Each row has a name. Each question is about the rows just above it.

Gizo: [117  89 130 128]
Koraz: [148 148 148 127]
Zuk: [118  89 130 149]
lisog: [128 128 128 128]
How many times does lisog hold [128]? | 4
The row with [148 148 148 127] is | Koraz
How many times does Gizo hold [128]? | 1
Go on from [117  89 130] to the end of its row. | [128]
Count of [148] in Koraz: | 3

sep: [123 112 124  95 123 149 121 149  92 131 101 149 154 174 154 101 149 112]
vavat: [125 145 128  98 125 132 124 130 110 132 119 121 129 169 143 106 131 136]
noz: [122 110 122 109 128 148 132 131  97 138 107 113 149 190 158  88 130 125]
pifu: [117 128 110 117 106 127 122 110 104 129 110 124 148 110 157 126 132 117]
lovef: [121 126 125 106 117 140 125 127 106 133 115 113 138 177 145 106 134 131]
fode: [120 114 128  95 118 143 119 149  93 124  99 113 161 177 144 127 139 132]
Rupiv: [121 126 125 106 117 140 125 127 106 133 115 113 161 170 145 107 136 115]
How many times does sep hold [123]? | 2
How many times does sep hold [149]? | 4
The rest of the row after [ 95 123]: | [149 121 149  92 131 101 149 154 174 154 101 149 112]
Count of [117] in pifu: | 3

babav: [158 201  94 151]
lak: [86 85 78 86]
vofi: [127 108 132 169]
fus: [112 182 196  93]
Go on from [127 108] to the end of its row. | [132 169]
How many times does lak hold [86]? | 2

Ravum: [ 99 125 200  83 166 151 125 125 107 125 116 147 164  93]
raku: [151 176 209  96 128 133 126 156  80 148 116 139 136  95]
kaz: [ 99 100 200  83 166 151 160 120 107 112 105  81 166 120]
datul: [124 172 149  95 107 122  96 141  86 144 144  80 166  69]
Dete: [ 96 109 173  93 136 138 146 107 102 151 125 133 192  63]
Go on from [151 176 209  96] to the end of its row. | [128 133 126 156  80 148 116 139 136  95]
Times [143] occurs in datul: | 0
Times [125] occurs in Ravum: | 4
Go on from [ 80 166] to the end of its row. | [69]

zor: [ 90  66 174  96 143  88 127  72 190 168 111 110  91 147 113 117  96 102
  48]
suf: [101 186 145 133 182 165  86 122 132  69 111 110  92 145 115 107 102 144
 108]
puva: [139 198  83 162 187  97 154 133 132  68 104 151 174 144 164 175 156 209
 128]
vinil: [112 142 145 133 181  73 149 100  77 117 150 136 156 152 164 176 156 209
 130]
Go on from [132  68] to the end of its row. | [104 151 174 144 164 175 156 209 128]
The rest of the row after [111 110  92]: | [145 115 107 102 144 108]
After [112 142 145], its row goes on with | [133 181  73 149 100  77 117 150 136 156 152 164 176 156 209 130]
Go on from [145 133 181] to the end of its row. | [ 73 149 100  77 117 150 136 156 152 164 176 156 209 130]
Go on from [164 175 156 209] to the end of its row. | [128]

Visin: [126 172 140 194 177  94 167 191 172 194]
zefe: [147 171 151 173 128 124 111 152 166 161]
Fufe: [ 72 188 150 194 177  93 167 191 117 147]
mal: [118 119 121 173 128 125 111 174 122 162]
reti: [126  95  95 145  95 191 167 191 126  95]
Count of [167] in Fufe: | 1
After [126 172 140], its row goes on with | [194 177  94 167 191 172 194]
The rest of the row after [173 128 124 111]: | [152 166 161]
How many times does reti hold [94]? | 0
How many times does Visin hold [172]? | 2
Times [150] occurs in Fufe: | 1
Go on from [194 177  94 167 191] to the end of its row. | [172 194]

Seteg: [124 121 140 140 125]
Gofa: [126  50 205 203 127]
bofip: [127 124 206 204 128]
bilak: [127  47 206 204 127]
Nabi: [127  47 206 204 126]
zaf: [126 126 134 135 126]
zeges: [130 131 123 123 129]
The row with [127  47 206 204 126] is | Nabi
Times [134] occurs in zaf: | 1
Go on from [121 140] to the end of its row. | [140 125]

